A small network was shown many inputs. Here are its activations along a few directions, one row for each input.
Each table varies a few parts of the input and shows all the possible inputs, shuffled.
Descriptions start from the smaller parts, as in this example, which fits no table here: ring(5) and (point or (values(2) and line(4)) or line(11)).
Shared parts are said once, and a part with two or three values counts as separate values.

Other details of the inputs vary at random and push rows far along two fixed directions, the same in every table; ignore that.
These rows show it; all are for the same input, with only those details redrawn:
[  4   4  16  45  12 -16  26  11   4  27  10 -29 -18   6]
[  3   6  -8  39   0 -26  26   3 -12 -23  60 -25   1  36]
[  4   3  -6  42   2 -26  26   7 -13 -21  63 -29   0  39]
[ 16  -3   5 -21 -24  -2  -3 -21   6  26 -46  11 -17 -35]
[ 14  -1  -1 -14 -24  -9   1 -16   0   9 -22   5 -11 -18]
[  3   5  -7  38   0 -25  25   3 -13 -22  61 -24   0  37]
[  6   1  13  42  11 -17  25  11   3  26   7 -26 -16   4]

Table:
r1: [ 14  -6  -1  -4 -34 -11 -11 -14  11  22 -11  14   5 -25]
r2: [ 11  -6  -4 -20 -12   8   0  -9   4   3 -22  17  -9 -16]
r3: [-12  -5 -36 -58 -11  36 -42 -21 -20 -75  14  50  41  24]
r4: [-22  27  21 -17  14  -1  -8  26   5  54 -52  -7   4 -36]
r5: [-27  23  30  20  30 -35   6  30   1  14  -2 -32   0   1]
r6: [  6  -2  21  42  28  -7  28  17   8  18   5 -23 -16  13]
r7: [-26 -11   5  32  47   4  -7  17 -12 -52  51 -11  18  56]
r8: [ 17  -7  12  -7 -33 -13 -14 -18  20  40 -41  12  -1 -37]
r9: [ 14  -1  -1 -14 -24  -9   1 -16   0   9 -22   5 -11 -18]
r10: [ 18   4   3 -23  -6  27  -1  -4  13  32 -43  19  -6 -32]
r11: [-22   1   9  27  49  35   7  24   6  13   2 -16   4  10]
r12: [ -3   4  10  39  44  30  14  24   9  23  13 -15  -5  11]
r13: [-19  13  11 -45  -6 -16 -22   7  -2  18 -54  10   2 -43]
r14: [ 12  -5  -2 -22 -25   4  -2 -17   2  30 -44  12 -11 -37]
r15: [  5  15   6  45  15   3  26  21   2  39  17 -23  -7   1]
r16: [  7 -15   7 -23   7  16 -12  -8   8   1 -26   9 -11  -5]
r17: [  2 -16  -5 -26   3  25 -13  -6   7   1 -23  15  -7 -13]
r18: [ -18   -5  -39  -32   -9   -2  -17  -13  -23 -110   77   14   24   67]
r19: [ 10  10  12  60   7  -8  14  25  17  44  26 -21   9  -5]
r20: [-16 -19 -28 -63 -15  24 -45 -21 -18 -81  12  47  29  18]
r21: [-16 -14 -40 -68 -23  19 -29 -24 -15 -76  14  38  19  16]
- Changing only one part turns r15 into r14. The same change can be made to r10. Which row results? => r2
- Describe the family of inputs behind these rows. => values(3) and (point or line(6))
- A walk changes only the line(6) part. It starts at r8 and steps to r9. List the rest of the walk in order. => r6, r16, r18, r7
- Change only the values(3) part in r3. List by row number the other rows that result. => r7, r20

Table:
r22: [-5  9 -4 -3  1 -2  2  6 -4 -5 10  0  6  5]
r23: [ -8   2  25 -16  10   8 -12   6  13  48 -73   0 -10 -44]
r24: [  4   4  -3   7 -11 -13   7  -2  -2   3  13  -4  -1   1]
r25: [ 11  -1  -8   6 -14  -6   9  -9  -3  -5  14  -1  -3   5]
r26: [ 6 -7 -7  6  1 14 -2 -2  1 -9 13  6  2 11]
r27: [ 11 -12 -14 -63 -32  18 -27 -33   0 -16 -45  38   1 -24]
r28: [ -6  -5  -3   0  12  13  -5   5  -1 -13   8   3   3  10]
r29: [-8  1  5  3  6 -7 -5  5 -1 -5  6 -3  6  5]
r30: [ 1  7 -6  2 -3  1  3  3 -3 -2 13  2  6  4]
r31: [  1   8  -6   0 -15 -14   1  -2  -4  -3  17   0   8   1]
r32: [  8   1  -2  13  -9 -10  10  -2  -1   5  11  -6  -5   0]
r33: [ 18 -13  -1 -36 -28  14 -16 -26  11  19 -56  25 -10 -36]
r34: [  6   2  -8  -3 -10  -9   8  -7  -4 -11  11  -2  -3   7]
r35: [ -5  10  -7  -9 -12 -16  -1  -1  -7 -10  14   0   8   3]
r36: [  4   2  49  26  28   5  12  22  30 105 -92 -24 -35 -63]
r37: [  4  -6  26  63  39   9  23  24  15  42   1 -31 -18   4]
r38: [ 7 -7 -3  7 -8 -5  1 -6  0 -6 12  1 -1  5]
r39: [-2  0 -1  1 -4 -5 -6 -1 -1 -9 12  3  9  6]
r40: [ -6  -1  -4  -4   9   9  -3   2  -3 -12   5   1   3   9]
r41: [-4 -2  2  1  2 -7 -2  0 -2 -9  7 -1  2  7]
r42: [-12   7  -1  -6   1 -11  -4   4  -6 -12   8  -4   7   5]
r43: [-11   1  17  34  36   7   7  25   6  16   5 -18  -3   8]
r44: [ -2   9   1   8  -4 -11   3   4  -2   5  11  -4   6   0]
r45: [ 0  0 -3  0 -9 -9 -6 -3 -1 -9 15  4  9  5]
r46: [-3  4 -5  0  5  4  4  5 -2 -4 10 -1  2  6]
r47: [ -2  -2  -5  -6   3   2   1  -4  -5 -19   7   0   0  11]
r48: [ -4  -1  -5  -9  -4 -10   0  -5  -7 -20   9  -1   0   7]
r49: [  5   2  -6  -2  -4  -2   7  -5  -3 -10  10  -1  -1   8]
r50: [ 1  3 -7 -2  0  4  2  0 -3 -8 11  2  3  9]
r51: [-11   0  -2  -2  13   9  -2   7  -3  -9   4  -2   2   6]
r52: [  7   1 -14  -3 -10   6   1  -6  -4 -13  18   7   6  10]
r53: [ -5  -5  22  47  43  14  12  26  10  28   0 -23 -10   7]
r54: [ -3   0  13  37  27   7  10  20   7  18  10 -15  -2   8]
r55: [  4  -4  -4   2 -10  -8  -1  -6  -1  -8  13   3   3   6]
r56: [ 14  -4 -25 -73 -48  19 -27 -34  -2 -12 -40  45   7 -31]
r57: [  7  -7   5 -41 -15  10 -13 -19   7  18 -63  16 -13 -37]
r58: [  2  -6 -10  -2  -1  13  -4  -2  -1 -15  15   9   5  10]
r59: [ -8   3   1  -2   3 -11   2   2  -4  -8   5  -6  -1   4]
r60: [-10   2   3   0   7  -4  -8   4  -3 -11   6   0   9   7]
r61: [  3   3  -2   3  -6 -13   8  -1  -3  -3   9  -6  -4   3]
r62: [  2  -7   0   6   4   0   2  -3  -1 -10   7  -2  -3   9]
r63: [-13   5   0  -1  13   4  -2  10  -3  -7   3  -3   5   6]
r64: [ -7  11  -2  -3  -4 -12   0   4  -5  -5   9  -3   7   3]
r65: [-1 -5  3  7  5 -5  1  1 -1 -6  6 -3 -2  6]
r66: [11  0 -6  6 -8  1  9 -6 -2 -3 12 -1 -2  6]
- Describe the family of inputs behind these rows. => ring(5) and ring(9)
- Changing only the ring(5) part turns r27 into r47. The same change can be made to r62. Which row results? => r57
- Changing only the ring(5) part turns r51 into r28. The same change can be made to r23. Which row results? => r60
- A walk changes only the ring(9) part. It starts at r37 and steps to r33. List the rest of the walk in order. => r38, r55, r45, r39, r54, r58, r26

Table:
r67: [ 15  -4 -23   2 -25  -4  -3 -16 -11 -46  56  13  16  34]
r68: [  5   4  -3 -51 -32 -14 -14 -20   1   4 -39  21  -2 -28]
r69: [  0  13  17   8   9   5   4  15  13  49 -36  -4  -7 -27]
r70: [  5 -11  -5  42  17  -1  20  10  -4 -14  48 -20  -8  31]
r71: [ -9  10  55  83  67 -14  43  45  17  79 -24 -66 -34  -9]
r72: [  3   7  -2  45  11   0  13  17  -2  -3  55 -11  13  26]
r73: [ -4 -10  -8 -53  -4  40 -33 -11   2 -11 -46  36  12 -19]
r74: [ 13 -10  -5 -44 -28   2  -7 -33  -1  -7 -48  15 -13 -22]
r75: [  5  -3   6  -1  -3  19  -7   1  14  37 -31   8  -4 -27]
r76: [ 11  -1  15  11  17  25  10   9  13  43 -40  -8 -15 -23]
r77: [  2  -1 -32  -9 -16   3   3  -6 -16 -49  57  12  13  29]
r78: [ 10 -14  -8 -46 -34  -3 -13 -30  -2  -7 -43  21 -12 -29]
r79: [ -2   9 -14 -46 -33   5 -23 -16   0  10 -31  27  11 -31]
r80: [-14  11   4  32  10 -32  13  15  -7  -9  49 -26   7  25]
r81: [ -6  15   6  36   7 -34  14  15  -9  -6  49 -22  12  23]
r82: [ 10  -7  14  -6  -7  -5   2  -9  12  26 -42   2 -17 -25]
r83: [ -4 -18  27   5  39  36 -13  13  18  31 -54   1 -15 -19]
r84: [ 18 -12  17  11   8  15   5   0  19  44 -39  -1 -20 -22]
r85: [-24  -9  61  82  89   7  21  51  22  60 -30 -53 -27  -4]
r86: [  8 -10  -5 -43 -38  -3 -20 -30   5   0 -42  23  -3 -30]
r87: [ -5  16 -32 -17 -15  -9   7  -7 -21 -53  52   5  19  34]
r88: [-32  11   2  25  42   5   0  32  -8 -19  39 -17  17  35]
r89: [-10  12 -30 -12 -18 -12   1  -2 -21 -47  55   7  19  26]
r90: [  0  -1 -10 -58 -34 -14 -15 -24  -6  -6 -36  21  -5 -32]
r91: [  3   4 -10  27   8   0  15  12  -4 -17  55  -4   8  32]
r92: [  2  -8  -3  44  13  -3  13   8   1 -10  50 -17   1  32]
r93: [-18  -3  -2 -73 -11   4 -38 -16  -6 -24 -49  26  11 -22]
r94: [  6   0 -20  -2 -29 -25  -1 -18 -18 -52  52   8  17  31]
r95: [ 13  -7 -26  -3 -11   4   7 -18 -14 -52  46   2   2  41]
r96: [  0  14  16   9   1   3  -3  11  10  51 -32   0   3 -31]
- Describe the family of inputs behind these rows. => ring(5) and (point or line(5))
- Change only the line(5) part in r71. List by row number the other rows that result. => r68, r80, r81, r90
- A walk changes only the line(5) part. It starts at r87 and steps to r89. List the rest of the walk in order. => r69, r79, r96
- Change only the ring(5) part in r83. List by row number the other rows that result. => r73, r85, r88, r93
